A small network was trained on invented records. Each row is its activation on one of them, seen along a few directions.
After each row come some of the record's fields: D, H, J, G.
The largest differences between rows may come from other fields.
In the rows, zero is written as 500.
Random noise pushes rows far along 5 fixed directions. That doesn't count. These rows show it; they differ only by the noise:
[584 393 727 578 789 552 445 311 616 217 440 603 396 386 570 418 723 481]
[608 564 665 521 544 393 524 445 570 387 414 355 532 604 414 351 703 577]
[548 513 567 564 476 437 373 521 529 350 309 505 612 445 355 628 604 555]
[671 479 745 597 511 685 607 410 634 640 622 493 493 370 571 556 430 554]
[521 432 654 545 433 696 322 464 633 559 549 731 394 333 571 539 428 508]
[481 537 630 454 289 569 289 519 625 618 542 648 364 537 508 306 489 554]
[618 491 627 517 546 629 541 486 686 596 660 276 440 600 611 418 542 507]

[639 511 786 616 597 523 786 375 530 546 601 587 487 393 531 370 497 581] : <D:d3 H:h2 J:j1 G:g2>
[651 563 579 581 508 516 773 495 504 578 554 366 594 460 437 617 413 546] : <D:d4 H:h1 J:j1 G:g2>
[399 471 332 370 549 558 431 434 429 510 542 596 371 545 567 417 450 402] : <D:d2 H:h2 J:j2 G:g2>
[544 570 526 400 370 660 590 341 437 830 627 567 417 445 559 417 286 510] : <D:d5 H:h1 J:j2 G:g1>
[548 544 365 506 508 531 558 460 375 458 378 537 633 359 321 769 398 495] : <D:d3 H:h1 J:j2 G:g1>
[486 476 525 460 654 375 639 441 456 458 539 396 470 639 590 293 607 481] : <D:d2 H:h1 J:j2 G:g5>
[533 638 503 385 477 397 607 467 499 462 545 286 410 764 440 192 658 537] : <D:d2 H:h2 J:j1 G:g2>
[491 438 594 508 564 591 529 478 577 536 635 560 379 467 644 380 468 463] : <D:d4 H:h2 J:j2 G:g2>
[480 443 728 576 522 444 533 381 442 461 444 808 458 322 548 385 512 548] : <D:d5 H:h2 J:j1 G:g5>
[486 487 561 508 508 513 391 424 492 385 411 786 405 389 434 441 529 508] : <D:d1 H:h1 J:j1 G:g2>
[488 409 495 539 640 500 501 495 502 417 496 537 516 437 559 572 521 456] : <D:d1 H:h1 J:j2 G:g6>
[602 463 619 535 656 616 607 331 528 507 542 422 491 437 597 546 526 498] : <D:d2 H:h2 J:j1 G:g3>
[417 423 429 482 465 696 437 506 498 592 624 789 350 301 602 556 285 414] : <D:d4 H:h2 J:j2 G:g2>
[507 581 562 424 226 614 472 537 565 840 652 535 418 541 538 372 305 547] : <D:d4 H:h1 J:j2 G:g1>
[455 528 404 387 514 545 525 505 523 616 646 326 373 687 605 302 511 451] : <D:d2 H:h2 J:j1 G:g2>
[497 488 559 532 453 549 446 553 577 435 553 643 421 454 473 465 511 503] : <D:d1 H:h2 J:j1 G:g6>
[384 356 412 528 428 781 267 639 625 571 667 710 365 337 655 697 315 398] : <D:d6 H:h2 J:j1 G:g6>
[535 550 587 519 507 469 522 477 528 401 465 504 470 483 426 433 586 534] : <D:d4 H:h2 J:j1 G:g1>
[536 437 558 597 549 595 489 559 603 511 579 425 513 456 583 636 499 508] : <D:d3 H:h1 J:j1 G:g4>
[484 447 470 542 593 430 494 523 442 411 398 396 620 503 499 654 565 494] : <D:d2 H:h1 J:j1 G:g5>
[606 480 772 622 553 481 792 323 385 546 500 781 562 217 496 539 395 586] : <D:d2 H:h1 J:j2 G:g5>
[459 333 503 560 658 611 509 490 539 464 612 567 427 376 703 599 441 400] : <D:d5 H:h1 J:j2 G:g5>
[526 521 617 549 428 522 616 448 429 660 525 637 550 365 482 570 377 563] : <D:d2 H:h1 J:j1 G:g6>
[370 538 318 391 336 465 291 669 572 532 542 480 423 689 478 391 486 451] : <D:d6 H:h2 J:j2 G:g1>
[448 538 435 510 287 491 363 649 512 491 441 639 548 437 363 601 423 533] : <D:d3 H:h2 J:j2 G:g1>
[381 402 533 552 587 398 295 498 458 161 309 891 444 316 436 491 633 478] : <D:d1 H:h2 J:j2 G:g2>
[437 420 560 466 767 364 425 319 450 199 372 717 385 503 524 220 740 442] : <D:d1 H:h2 J:j2 G:g6>
[526 539 612 515 564 328 515 480 565 296 423 491 491 604 415 257 704 529] : <D:d3 H:h2 J:j2 G:g1>
[548 526 642 550 439 503 620 459 495 641 551 632 536 411 491 451 405 564] : <D:d3 H:h2 J:j2 G:g1>
[507 489 354 484 687 441 539 422 387 283 351 474 580 430 401 649 576 444] : <D:d2 H:h2 J:j2 G:g1>
[423 427 590 498 466 594 282 451 564 528 518 739 380 425 627 441 492 495] : <D:d2 H:h2 J:j1 G:g4>
[571 599 640 482 416 422 508 503 588 488 502 433 465 640 418 256 635 585] : <D:d1 H:h2 J:j1 G:g1>
[541 581 618 492 436 446 576 396 447 462 448 703 476 396 386 398 507 570] : <D:d2 H:h2 J:j2 G:g1>
[538 591 496 512 388 355 514 561 444 468 358 468 651 512 313 543 538 582] : <D:d1 H:h2 J:j2 G:g1>
[514 484 466 512 600 507 518 404 369 402 373 557 554 395 439 662 508 492] : <D:d4 H:h1 J:j1 G:g5>
[603 588 407 451 459 558 705 416 374 713 523 326 626 496 439 676 346 526] : <D:d2 H:h1 J:j2 G:g4>
[487 561 517 443 346 462 504 525 456 702 528 361 532 644 525 412 479 557] : <D:d5 H:h1 J:j1 G:g5>
[353 593 210 380 290 432 274 637 369 493 331 531 567 587 297 612 435 473] : <D:d4 H:h2 J:j1 G:g6>
[510 574 456 455 393 414 550 529 423 572 443 360 617 594 418 516 482 541] : <D:d2 H:h2 J:j2 G:g2>
[500 492 382 477 580 468 519 512 460 521 458 291 615 562 505 640 513 470] : <D:d2 H:h1 J:j2 G:g1>
[495 479 471 421 532 621 555 447 571 699 706 453 341 596 688 320 400 438] : <D:d4 H:h2 J:j2 G:g3>
[509 413 628 600 569 464 608 462 434 533 483 539 598 367 588 574 473 520] : <D:d5 H:h2 J:j2 G:g5>
[470 456 455 549 642 431 378 458 460 269 315 601 528 415 430 609 625 482] : <D:d1 H:h2 J:j1 G:g3>

Which values does each new row have?
[345 429 417 412 670 394 333 455 468 204 440 629 343 590 562 287 703 406] : <D:d2 H:h2 J:j2 G:g5>
[570 588 515 566 440 387 671 404 277 532 289 641 753 262 266 765 377 587] : <D:d2 H:h2 J:j2 G:g1>
[424 554 417 413 375 530 369 504 458 524 473 670 401 532 430 392 459 501] : <D:d3 H:h2 J:j1 G:g2>
[418 423 397 506 582 410 455 548 418 395 410 499 577 490 518 614 525 456] : <D:d2 H:h1 J:j2 G:g5>
[414 527 522 489 371 356 406 545 409 490 372 622 557 518 424 455 528 559] : <D:d2 H:h2 J:j1 G:g5>
[546 474 497 594 474 500 520 509 429 501 362 529 702 287 422 815 412 522] : <D:d5 H:h2 J:j2 G:g1>
[490 448 402 465 604 554 616 447 425 689 592 352 541 522 643 560 396 437] : <D:d5 H:h1 J:j2 G:g6>
[537 517 695 491 548 534 537 335 520 546 531 647 375 451 552 297 531 536] : <D:d4 H:h1 J:j1 G:g1>
[551 526 493 429 667 447 637 286 345 442 410 461 516 504 473 434 567 494] : <D:d2 H:h1 J:j2 G:g2>
[701 541 644 618 555 530 830 500 570 598 638 220 619 500 507 592 471 572] : <D:d3 H:h1 J:j2 G:g4>
[656 502 560 507 744 586 654 330 532 451 545 246 488 546 564 503 621 495] : <D:d1 H:h1 J:j1 G:g4>
[567 506 701 514 524 604 572 360 577 600 606 640 381 439 579 334 462 522] : <D:d4 H:h2 J:j1 G:g1>
[405 599 301 372 399 460 298 569 472 374 403 504 430 642 339 399 586 481] : <D:d3 H:h2 J:j1 G:g1>
[450 638 377 380 183 497 505 591 400 845 562 387 556 659 443 473 322 558] : <D:d2 H:h2 J:j1 G:g5>
[562 551 669 502 456 537 693 408 525 650 650 603 401 487 547 304 422 549] : <D:d2 H:h2 J:j1 G:g2>
[450 549 438 428 520 381 582 392 317 480 413 686 496 456 409 418 469 502] : <D:d2 H:h1 J:j2 G:g6>
[472 467 498 517 646 372 532 512 469 352 435 421 557 553 503 461 624 477] : <D:d4 H:h2 J:j2 G:g6>
[430 522 399 422 428 500 446 422 351 640 426 668 523 419 464 550 367 493] : <D:d2 H:h1 J:j2 G:g1>
[373 517 448 460 263 463 279 613 492 561 459 712 476 480 466 498 423 530] : <D:d2 H:h2 J:j2 G:g4>
[569 546 577 467 379 693 676 432 549 837 760 592 390 430 597 450 245 517] : <D:d2 H:h1 J:j2 G:g1>
[529 557 530 499 569 296 609 482 451 350 411 392 567 599 420 390 673 553] : <D:d2 H:h2 J:j2 G:g4>
